Each row below holds a small network's activations on one input, seen along a few directions.
In each table, some parts of the input vary, and every possible input appears once, in random order.
A made-up example of a description, with smaller parts first: one of 3 separate values, together with either a single point or one of 11 places along a line or (one of 6 places along a line, together with one of 8 places around a ring).
Shared parts are said once, and a part with two or three values counts as separate values.

Other details of the inputs shift rows strongly along two fixed directions, in all tables alike. That doesn't count.

Table:
R1: [-17 -28  20  11  -9   1 -12  11 -24 -43  -8  -4]
R2: [ 33  -4   7  -9  31   1   6   8  -1 -21  -3  -8]
R3: [  5  16  -8 -14  -7   8  17  -4  33  32   7  12]
R4: [-28  -4  -9  21 -40  13  -7  -4  -3   3   1  32]
R5: [  2  22 -22  -4   7   3  12  -8  12  35  10   8]
R6: [ 20   0  10 -18  34 -10   0  -5   0  -9   2 -20]
R7: [-42   9  -4  17 -39   0  -8  -7 -14  14  -2  19]
R8: [ 20  -3  20 -23  24  -8  12   9  17 -17  -1 -18]
R9: [-41   0  -5  24 -39   2 -16  -1  -5  17   4  14]
R10: [  4  20  -5 -12  -4  11  18  -4  30  33   7  10]
R11: [ 18  18 -24  -1  -2  17  10  -6  17  24   6  18]
R12: [ 28 -10   0 -16  26   0   6   5   3 -23  -8 -17]
R13: [ 37  -7   7 -11  23  -3   6  -1   2 -23  -4 -12]
R14: [ 23   7   8 -17  32 -14   5   5  -6  -9  -4 -21]
R15: [-25 -22  28   5 -10 -14 -23   1 -22 -30  -5  -6]
R16: [ 21  -5  24 -19  26  -3  14  13  11  -9   1 -18]
R17: [-33  -1  -7  20 -38  19  -8  -6  -8   4  -1  26]
R18: [-18 -30  22  11  -7   2  -9  10 -26 -37 -13  -4]
R19: [-45  -3  -5  18 -36   0 -13 -13  -4  14   4  19]
R20: [-23 -19  24   9 -10 -21 -20   6 -22 -31 -10  -7]
R21: [  3  19 -25  -4   2   1   5 -11  23  32  10   1]
R22: [  8  24 -23  -4  -2   2  10  -3   9  37   6   1]
R23: [  8  20 -19  -2   1   6   1  -3  15  40  11   0]
R24: [-42  -2   7  16 -41   7   2   4  10  13   3  20]
R25: [ 18  14 -28   3  -4  15  11   0  20  24   8  14]
R26: [-44   2  11  17 -36   9   2   3   7  14   1  24]
R27: [-22 -21  26  12  -9 -20 -19  10 -26 -27  -9  -7]
R28: [-29 -18  25   6  -4 -14 -10  -1 -31 -31  -4  -3]
R29: [ 29  -8   5 -17  28   5   6   2  -2 -19  -8 -14]
R30: [-32  -5 -10  18 -40  16  -9  -6  -5   3   0  27]
R31: [ 28   0  11 -13  30 -15  -2   7  -4  -3  -2 -21]
R32: [  6  26 -27  -7  -4  -2   9  -6  16  31   5   1]
R33: [-30 -23  27  13  -5 -11 -15   4 -26 -27  -2  -9]
R34: [-45  -1  -8  16 -37  -2  -6 -11 -10  13   5  23]
R35: [-26 -19  24   9 -11 -15 -22   5 -19 -32  -5 -11]
R36: [  7  24 -26  -4  -3  -1  10  -3  12  35   6   0]
R37: [ 35  -3   9  -5  29   0   7   3   0 -20  -5 -13]
R38: [ 35  -8   6  -9  28   2   7  10  -2 -19  -1 -11]
R39: [ 28  -1  10 -20  28 -19  -4   1  -1  -8  -4 -17]
R40: [ 30  -4   6 -13  31   5   4   7  -2 -20  -4 -13]
R41: [-23 -16  29  12  -4 -17 -20   8 -27 -26 -11  -3]
R42: [ 31  -7   4 -13  28   6   5   9  -3 -18  -2 -16]
R43: [ 28   3  12 -18  31 -15  -3   1  -3  -6  -5 -17]
R44: [-31 -19  28  12  -1 -12 -16   2 -24 -29  -5  -6]
R45: [ 19  15 -26   7  -6  14  12  -5  20  25   5   9]
R46: [-17 -31  21   5 -10  -1 -11   4 -23 -42 -13   0]
R47: [-29  -1 -10  29 -43  10  -5  -6   0   1  -2  23]
R48: [ 13  10 -30  -2  -3  18  12  -2  19  27   2   8]
R49: [-30 -22  21  10  -7 -16  -9   6 -29 -31  -2  -7]
R50: [  8  24 -24 -10  -4  -2   8 -10  13  33   5   5]
R51: [ 20  16 -23   8  -4  16  13  -5  17  28   5   9]
R52: [ 25   2  12 -19  31  -9  -5   0  -1  -7   0 -21]
R53: [ 20  -2   6 -15  33 -11   8   4  -7  -7   5 -21]
R54: [  3  20 -28  -6   1  -1  11  -9  17  31  11   4]
R55: [ 28  -8   5 -13  31   4   7   6  -1 -18  -8 -13]
R56: [-30  -3 -12  24 -40  11  -6  -1   0   0   0  28]
R57: [ 19  19 -22   4  -4  16  11 -11  18  25   4  12]
R58: [ 20  -4   6 -14  32 -12   1   2   1  -9   4 -24]
R59: [  6  23 -18  -2   4   6   0  -5  17  38   8   4]
R60: [ 14  16 -30  -3  -4  17   8  -5  22  22   5  10]
Each input here is: one of 6 places around a ring, together with either a single point or one of 4 places along a line or one of 5 places around a ring.
Question: The inputs of R40 and R1 match in every part but the place on the ring of 6. If R5 is changed in the same way as R40 into R1, which row does it become?
Answer: R49
Question: The inputs of R39 and R20 match in every part but the place on the ring of 6. If R13 is changed in the same way as R39 into R20, which row does it become?
Answer: R47
Question: List by row number the other rows that have the place on the ring of 6 in common with R23.
Answer: R16, R18, R22, R31, R33, R38, R42, R51, R53
Question: Start at R4 and move only the place on the ring of 6, one step at a time. The first step leads to R56. Which rows follow, in order?
Answer: R25, R38, R2, R11

Table:
R61: [-27 -34  19  16 -21   3 -12   6 -24 -46  -8   4]
R62: [ 19  -7  25 -24  34 -13   7   3  14 -15   3 -25]
R63: [ 14  27 -29   1   7   4  11  -3  16  43  10   2]
R64: [ 28  -4   7 -20  31 -21  -2   2  -4 -16  -3 -29]
R65: [ 18  -5  26 -24  30  -7  15  15   2 -16  -3 -19]
R66: [-40  -1 -18  27 -47  21   0 -12  -1   8  -1  35]
R67: [ 38 -14   6 -17  25  -1   5   6   3 -29  -4 -15]
R68: [-26 -30  20  17 -21   3 -10   2 -24 -47  -9   6]
R69: [-45   9  -9  27 -43   6 -18  -7 -10  29   0  22]
R70: [ 12  28 -31 -12   3   2   2 -13  19  43   8   2]
R71: [-20 -28  28  23 -21   4 -12   8 -28 -43 -11   7]
R72: [-42 -25  41   9 -12  -9 -11   7 -12 -30  -1  -4]
R73: [ 24  -3   4 -16  34 -19   4   3  -4 -19   0 -27]
R74: [ 26  18 -29   2   0  22  10   0  25  34   2  13]
R75: [ 38  -5  10 -13  27   0   6   3   0 -30  -8 -11]
R76: [-30 -23  28  20 -16 -16 -21   8 -34 -28 -11  -9]
R77: [-50   6 -16  25 -41   4  -7  -7  -9  23   8  25]
R78: [ 33 -13   2 -15  30   1   4   6   3 -28  -6 -16]
R79: [ 12  29 -28  -6   9   9   3  -7  14  47   8   2]
R80: [ 20  17 -32  -3   0  24  18  -7  23  27   9  13]
R81: [  5  23 -14 -19  -5   4  21  -3  32  37   6   8]
R82: [ 22  -5  30 -20  38  -9   6  10  10 -12   2 -24]
R83: [-46   7 -16  26 -48  -3  -9  -8  -4  21   3  23]
R84: [ 21  13 -34  -4   1  24  16  -4  24  30  10  12]
R85: [ 20  -2  27 -27  25 -13  11  12   7 -18  -4 -19]
R86: [ 11  23 -35  -7   3   1   9 -11  20  42  10  -2]
R87: [-48   7 -10  25 -38   6 -14 -10 -14  29   3  28]
R88: [ 10  25 -33  -8   5   1  11 -12  18  39  13   5]
R89: [ 36 -12   5 -16  27  -2   1   8   4 -28  -8 -15]
R90: [-46   6 -14  30 -43   5 -12  -4 -11  29   2  19]
R91: [-30 -20  27  23 -16 -18 -17   9 -32 -30  -9  -5]
R92: [ 15  -6  23 -27  30  -8  16  11   5 -18  -1 -20]
R93: [ 37 -13   8 -11  31   7   6  12  -3 -24  -3 -15]
R94: [ 12  25 -30 -12   4  -1   4 -17  18  43   8   8]
R95: [ 30   1  10 -15  31 -21   0   7  -3 -18  -2 -26]
R96: [-43 -24  35   2 -20 -10  -2   8 -16 -34  -8   0]
R97: [  9  24 -32 -12   7   2   7 -17  17  42  10   6]
R98: [-37   1 -16  27 -50  18  -2 -11   1   9  -3  37]
R99: [-38 -22  24  10 -10 -11 -22   3 -34 -32  -6  -8]
R100: [ 26  -5  32 -19  36 -12   5   9  11 -11   0 -24]
R101: [-32 -17  28  11 -15 -16 -28   3 -32 -32 -10  -6]
R102: [ 14  26 -30  -8   2  -2   9 -11  19  39  11   7]
R103: [ 29   1  11 -17  33 -20  -2   4  -6 -17   0 -21]
R104: [ 40 -11   9 -15  25   0   2   9   2 -28  -4 -15]
R105: [ 26  21 -27   2   0  23  17  -7  21  30   2  17]
R106: [ 30   0  13 -12  35 -17   1   6  -9 -12  -1 -21]
R107: [-32  -3 -12  33 -51  23  -6  -1  -2  16   0  33]
R108: [ 36  -9   9  -9  30   7   8   8  -4 -26  -4 -14]
R109: [ 17  28 -30  -6   0  -1   4  -8  20  43   7  -1]
R110: [-23 -29  23  16 -24   0 -13   3 -23 -48 -10   7]
R111: [ 22  -6  27 -25  32 -16   5   4  15 -16   2 -24]
R112: [  9  27 -33 -11   5   5   4 -14  18  42   9   1]
R113: [-47   8 -12  30 -40   5  -9  -4 -12  26   6  27]
R114: [ 29   0  13 -22  35 -19  -6  -1  -8 -14  -3 -20]
R115: [ 22  17 -32   1   3  24  11   1  24  33   3  13]
R116: [ 10  25 -33  -4   6   3  13  -6  18  39  12   1]
R117: [ 34  -8   9  -9  33   7  10   6  -5 -26  -7 -11]
R118: [-20 -25  26  19 -24   0 -15   6 -24 -47 -11   7]
R119: [-35   0 -15  29 -51  18 -12  -1   4  13  -4  34]
R120: [-31 -21  30  15 -10 -16 -22   1 -36 -27 -10   0]
R121: [ 10  25  -9 -11   1   4  10  -5  39  43  12   5]
R122: [-37 -22  42   8 -20  -9  -4  14 -20 -29 -11   1]
R123: [  8  24 -31 -11   9   5   7 -14  14  44  12   6]
R124: [-37 -25  22  15 -13 -15 -17   5 -33 -32  -6 -10]
R125: [-41  -4 -19  29 -46  23  -6  -2   1  13   0  32]
R126: [ 30 -10   6 -13  32   6  12   2  -3 -29  -4 -12]
Question: What is each input in this table made of?
Answer: one of 6 places around a ring, together with either one of 2 separate values or one of 4 places along a line or one of 5 places around a ring
Question: The inputs of R124 and R64 match in every part but the place on the ring of 6. If R77 is changed in the same way as R124 into R64, which row does it become?
Answer: R102
Question: Which other rows does R62 become when the choice among 2 separate values takes its other values? List them by row number.
Answer: R96
Question: Start at R103 and move only the place on the ring of 5, one step at a time. The first step leads to R114. Which rows follow, in order?
Answer: R101, R109, R95
Question: List by row number the other rows that have the place on the ring of 6 in common with R79.
Answer: R63, R65, R82, R87, R90, R93, R108, R113, R115, R117
Question: Which other rows does R78 become when the place on the line of 4 takes its other values? List them by row number.
Answer: R61, R66, R68
Question: Which other rows does R122 become when the choice among 2 separate values takes its other values? List them by row number.
Answer: R100
